A small network was shown many inputs. Here are its activations along a few directions, one row for each input.
In each table, some parts of the input vary, and every possible input appears once, in random order.
Descriptions start from the smaller parts, as in this example, which fits no table here: one of 2 separate values, together with either a single point or one of 9 places around a ring or (one of 4 places along a line, together with one of 8 places around a ring).
Shared parts are said once, and a part with two or three values counts as separate values.
In the rows, 128 means zero.

Other details of the inputs shift rows strongly along two fixed directions, in all tables alike. That doesn't count.

Table:
x1: [123 132 132 130 166 105 148 163 126 199  70 120  44]
x2: [103 147 121 136 120 120 121 156 134 109 121 140 131]
x3: [105 143 123 135 131 142 118 133 130 111 122 125 114]
x4: [146 122 122 112  86 142 104  97 138  54 187 127 224]
x5: [145 103 137 127 132 127 132 105 112 151 137 132 135]
x6: [114 143 121 122 127 132 113 141 139 106 120 119 123]
x7: [156 115 135 120 125 113 147 121 123 148 134 130 138]
x8: [156 109 132 119 129 114 134 118 124 151 134 126 139]
x9: [156 108 134 119 127 112 136 116 121 147 133 127 137]
x10: [105 144 123 135 130 142 123 134 131 111 123 127 115]
x11: [144 116 136 130 121 103 146 135 116 153 134 149 149]
x12: [146 114 138 128 130 127 146 112 114 152 138 135 138]
x13: [145 114 137 130 128 126 152 113 115 150 138 137 137]
x14: [104 145 124 133 130 145 127 137 132 112 122 128 120]
x15: [105 145 122 135 132 145 122 136 134 114 124 126 118]
x16: [147 121 121 113  86 140 104  95 138  53 187 127 222]
x17: [116 145 121 127 125 130 117 141 141 105 120 120 120]
x18: [106 144 124 138 130 143 122 134 133 111 122 127 115]
x19: [114 128 133 139 172 117 144 151 116 203  72 124  37]
x20: [145 116 134 132 122 104 145 135 119 155 135 148 149]
x21: [157 115 136 123 125 113 147 121 125 148 134 130 138]
x22: [115 146 122 128 123 132 127 145 143 106 121 124 123]
x23: [147 106 137 132 130 126 136 105 114 150 138 134 133]
x24: [114 137 120 126 127 130 106 137 140 104 119 118 118]
x25: [147 110 135 129 132 127 138 109 115 154 140 133 136]
x26: [105 143 123 133 132 144 118 134 130 112 122 125 117]
x27: [105 145 124 138 129 143 127 135 134 111 122 129 116]
x28: [115 143 119 124 127 132 113 142 142 108 121 119 123]
x29: [104 140 123 134 131 142 115 131 130 110 122 125 113]
x30: [114 147 120 125 125 134 126 147 144 109 122 123 126]
x31: [145 115 136 135 120 102 146 133 118 152 134 149 147]
x32: [102 135 122 134 133 143 108 128 129 110 121 123 111]
x33: [145 104 135 129 133 127 132 106 115 153 139 132 135]
x34: [145 115 136 130 130 128 151 115 118 154 139 137 139]
x35: [103 138 123 132 133 144 111 131 129 111 122 124 114]
x36: [105 140 123 137 131 143 114 131 132 111 122 125 112]
x37: [114 147 122 123 125 132 122 145 140 107 121 121 125]
x38: [155 107 132 119 130 113 131 116 123 151 134 126 138]
x39: [115 145 121 124 125 130 118 142 140 105 120 120 121]
x40: [113 147 122 123 124 133 127 147 141 107 121 123 126]
x41: [146 109 137 128 131 127 139 109 113 152 138 134 136]
x42: [103 137 122 134 132 143 111 130 130 110 122 124 112]
x43: [157 108 134 122 127 112 135 115 123 147 133 127 136]
x44: [155 109 134 117 128 113 135 117 121 149 132 127 139]
x45: [115 146 119 124 126 132 117 143 142 108 122 120 124]
x46: [103 135 123 137 133 143 107 128 131 110 121 124 110]
x47: [157 111 135 122 126 112 139 117 123 148 133 128 137]
x48: [114 142 120 124 126 130 114 140 139 104 120 119 121]
x49: [156 114 135 118 127 114 142 121 122 149 133 129 140]
x50: [106 143 124 138 130 143 118 132 132 111 122 126 113]
x51: [154 116 136 121 124 114 152 123 124 148 134 132 139]
x52: [146 107 135 129 133 127 135 107 115 153 139 133 135]
Each input here is: one of 4 places along a line, together with either a single point or (one of 2 separate values, together with one of 6 places along a line).
Question: Changing only the place on the line of 4 turns x41 into x29. The same change can be made to x6. Which row results?
Answer: x48
Question: Changing only the place on the line of 4 turns x9 into x8. The same change can be made to x13. Which row results?
Answer: x34
Question: Which other rows agree with x50 in the place on the line of 4? List them by row number.
Answer: x17, x18, x21, x22, x23, x24, x27, x31, x36, x43, x46, x47
Question: Which other rows does x7 become when the choice among 2 separate values takes its other values? List them by row number.
Answer: x10

Table:
x53: [108 133 122 105 119 130 115 153 137  99 122 128 149]
x54: [102 134 121 141 126 156 121 135 141 106 135 134 141]
x55: [108 135 121 120 121 148 130 122 128  87 131 121 125]
x56: [112 141 120 131 118 131 113 122 117  87 131 127 126]
x57: [101 132 113 130 125 153 116 131 139 107 140 131 135]
x58: [150 108 136 113 125  91 126 136 108 155 125 142 149]
x59: [124 167 120 124 116 134 138 153 150 103 138 123 142]
x60: [144 108 135 149 131 117 132 118 111 162 138 148 141]
x61: [ 98 132 114 139 123 139 109 127 136 105 140 134 135]
x62: [150 119 135 115 136 129 155 104 102 151 137 124 131]
x63: [142 117 127 125 140 134 141 113 114 170 147 134 140]
x64: [148 110 147 138 123 117 155 106 114 146 126 141 132]
x65: [145 103 137 126 128 113 151 101 105 142 133 131 125]
x66: [110 150 121 103 126 133 112 152 131 107 126 123 154]
x67: [157 103 144 130 129 117 118 104 110 152 139 130 123]
x68: [169 116 127 111 138 121 136 111 133 158 131 109 137]
x69: [126 132 114 126 122 126 104 126 155  93 124 109 132]
x70: [143 118 135 136 141 137 146 117 116 169 141 137 146]
x71: [114 129 129 122 124 156 107 121 139  96 137 116 123]
x72: [113 158 129 130 124 155 131 126 130  99 128 126 137]
x73: [105 134 123 114 118 117 108 150 134  97 122 131 148]
x74: [171 106 128 124 129 100 122 113 129 151 127 120 132]
x75: [122 150 121 126 109 131 140 154 156  95 133 127 136]
x76: [112 129 131 132 122 143  99 117 136  94 136 119 123]
x77: [164 125 136 134 115  92 152 137 127 152 136 141 136]
x78: [116 145 128 120 131 159 104 120 133 104 141 111 128]
x79: [139 103 137 147 132 121 142 114 119 160 137 145 141]
x80: [150 110 146 128 125 130 162 109 117 147 126 138 132]
x81: [ 94 158 125 146 161  97 147 194 146 175  52 121  15]
x82: [167 100 128 113 131 118 139 112 139 150 127 113 132]
x83: [ 89 155 133 153 166 114 130 169 119 171  45 127  13]
x84: [104 138 113 141 122 135  99 131 129 107 141 137 136]
Question: What do these inputs look like to the network?
Answer: one of 4 places along a line, together with either one of 3 separate values or one of 5 places around a ring
Question: Changing only the place on the line of 4 turns x65 into x62. The same change can be made to x69. Which row results?
Answer: x68
Question: Which other rows agree with x58 in the place on the line of 4? List them by row number.
Answer: x56, x60, x67, x74, x77, x83, x84
Question: Which other rows does x63 become when the place on the line of 4 takes its other values? List them by row number.
Answer: x57, x61, x84
Question: Which other rows agree with x54 in the place on the line of 4? List them by row number.
Answer: x53, x55, x57, x71, x75, x80, x82

Table:
x85: [ 55 154 111 104 154 176 127 173 140 121 102 121 102]
x86: [ 59 187 126 152 129 126 132 177 104 103  94 156  99]
x87: [ 99 146 121 156  89 174 140 128 156  63 185 156 199]
x88: [200 109 151 111  99  83 176  88  98 128 150 130 149]
x89: [147 150 105 117  98 160 120 116 187  52 167  99 192]
x90: [ 77 125 110  97 140 105  57 179 140 103  77 112 101]
x91: [ 66 136 119 116 171 193  65 108 113 111 104  95  70]
x92: [173 120 129 129 127 107 149 126 108 194 170 156 201]
x93: [216 112 125 103 119  93 145 103 135 163 165 107 166]
x94: [126 110 121 142 174 123 174 153 131 241 104 138  75]
x95: [109 112 122 135  73  96  83 120 126  25 150 152 189]
x96: [111 107 147 150 154 114 204 139  93 207  89 159  59]
x97: [169 118 151 145 151 106 189 138 148 200  78 117  49]
x98: [ 76 144 103 157 166 182  62 110 138 121 118 101  66]
x99: [144 155 116  66  99 144  99 123 144  44 162  91 193]
x100: [170 123 152 150 112 105 166 125 101 179 166 174 191]
x101: [ 87 133  94 137 137  94  54 180 165 112  92 118  97]
x102: [160  71 157 150 127 143 140  30  65 144 164 145 135]
x103: [163 113 145  88 131 118 151 125  84 185 156 150 204]
x104: [ 74 146 126 177 150 180  80 109 130 106 113 119  56]
x105: [132 147 130 125  78 150 150 101 150  18 152 121 175]
x106: [146  84 143 155 145  51 122 158 124 207  75 148  64]
x107: [100 159 118  87 146 160 125 159 163  96  80  82  86]
x108: [213 114 149 124 103  91 163 102 128 148 160 126 156]
Question: Changing only one part turns x107 into x89. The same change can be made to x85. Which row results?
Answer: x94
Question: What do these inputs look like to the network?
Answer: one of 4 places along a line, together with either a single point or one of 5 places around a ring
Question: Which other rows agree with x86 in the place on the line of 4? List them by row number.
Answer: x88, x95, x96, x102, x105

Table:
x109: [114 133 123 130 121 137 107 125 134  96 129 123 129]
x110: [156 104 133 113 128 118 130 113 122 148 141 125 148]
x111: [153 106 134 131 128 125 132 104 119 148 145 132 144]
x112: [163 116 138 111 125 128 153 106 123 139 139 118 140]
x113: [111 137 119 129 146 124 107 149 139 136  98 113  81]
x114: [121 143 117 126 119 123 113 143 145 103 129 123 138]
x115: [156 106 136 111 126 114 131 110 116 143 139 126 145]
x116: [109 143 125 138 117 134 125 136 135  98 131 134 133]
x117: [116 136 120 132 125 140 104 127 138 102 133 121 132]
x118: [153 115 137 121 121 113 147 121 116 144 138 137 152]
x119: [110 145 121 129 122 139 122 143 138 106 131 131 141]
x120: [115 143 119 123 121 131 118 145 141 105 128 126 142]
x121: [151 107 138 119 126 121 135 107 112 144 140 131 146]
x122: [105 135 124 140 122 147 115 119 128  97 134 130 127]
x123: [154 115 135 132 122 116 144 118 124 149 144 139 150]
x124: [105 140 124 129 125 147 115 124 125 100 132 127 132]
x125: [108 137 121 128 128 147 110 128 134 104 134 124 136]
x126: [100 150 123 144 143 128 127 157 136 140 100 129  83]
x127: [127 142 123 122 121 143 126 123 145  93 128 111 123]
x128: [143 107 135 130 131 136 141 103 112 151 148 137 147]
x129: [119 139 120 125 116 120 116 141 141  96 125 124 135]
x130: [128 117 141 140 171 106 169 154 108 231  77 138  47]
x131: [102 140 124 133 125 151 117 122 123 100 134 129 132]
x132: [108 147 122 143 120 141 124 137 138 105 137 135 135]
x133: [107 146 121 132 122 142 125 141 137 106 134 134 140]
x134: [115 141 123 132 117 127 120 139 138  97 127 129 135]
x135: [154 105 134 117 129 122 131 111 120 149 142 127 148]
x136: [152 111 139 131 119 112 147 116 119 142 140 140 147]
x137: [157 109 136 124 118 105 142 119 122 141 137 134 148]
x138: [107 144 125 139 155 113 130 166 135 167  78 123  58]
x139: [112 144 120 126 121 135 120 144 140 105 130 129 141]
x140: [143 103 140 127 168  91 144 141 112 216  71 120  39]
x141: [168 115 134 120 126 128 147 105 132 143 143 117 139]
x142: [104 140 124 124 146 127 114 148 128 134  94 116  81]
x143: [107 139 120 142 126 151 112 122 132 103 138 128 130]
x144: [152 103 138 129 124 122 135 102 115 142 141 134 141]
x145: [149 104 138 132 125 125 138 100 113 142 142 136 140]
x146: [146 107 135 127 131 132 139 105 114 151 146 135 147]
x147: [110 138 120 138 126 147 109 123 134 103 136 126 131]
x148: [145 117 140 130 122 123 155 117 110 147 145 145 150]
x149: [106 144 125 142 117 138 128 135 133  98 133 136 132]
x150: [117 142 117 119 121 128 116 146 143 104 128 124 142]
x151: [108 139 124 126 125 144 112 126 127  99 131 125 133]
x152: [108 146 120 134 141 118 120 160 141 138  95 121  86]
x153: [117 132 122 126 121 133 105 127 136  96 128 120 129]
x154: [158 105 133 124 126 118 127 109 123 147 143 127 144]
x155: [150 116 139 124 121 116 149 120 114 145 140 140 151]
x156: [113 148 122 121 149 141 132 147 144 136  96 105  78]
x157: [101 139 122 129 150 134 114 148 133 140  97 118  84]
x158: [155 114 136 117 121 109 144 123 117 144 137 135 152]
x159: [117 144 120 118 119 124 118 144 136  99 126 124 139]
x160: [148 116 139 127 122 120 152 118 112 146 142 143 150]
Question: Changing only one part turns x148 into x132. The same change can be made to x158. Which row results?
Answer: x152
Question: Changing only one part turns x128 into x122. The same change can be made to x135. Which row results?
Answer: x153
Question: What do these inputs look like to the network?
Answer: one of 4 separate values, together with either a single point or (one of 2 separate values, together with one of 6 places along a line)
Question: Which other rows does x121 become when the choice among 2 separate values takes its other values? List them by row number.
Answer: x118
Question: Which other rows does x126 become when the choice among 4 separate values takes its other values? List them by row number.
Answer: x116, x133, x160
Question: A walk changes only the place on the line of 6. It starts at x130 and steps to x133. List the rest of the walk in order.
Answer: x119, x139, x120, x150
Question: Which other rows does x132 become when the choice among 2 separate values takes its other values? List them by row number.
Answer: x143
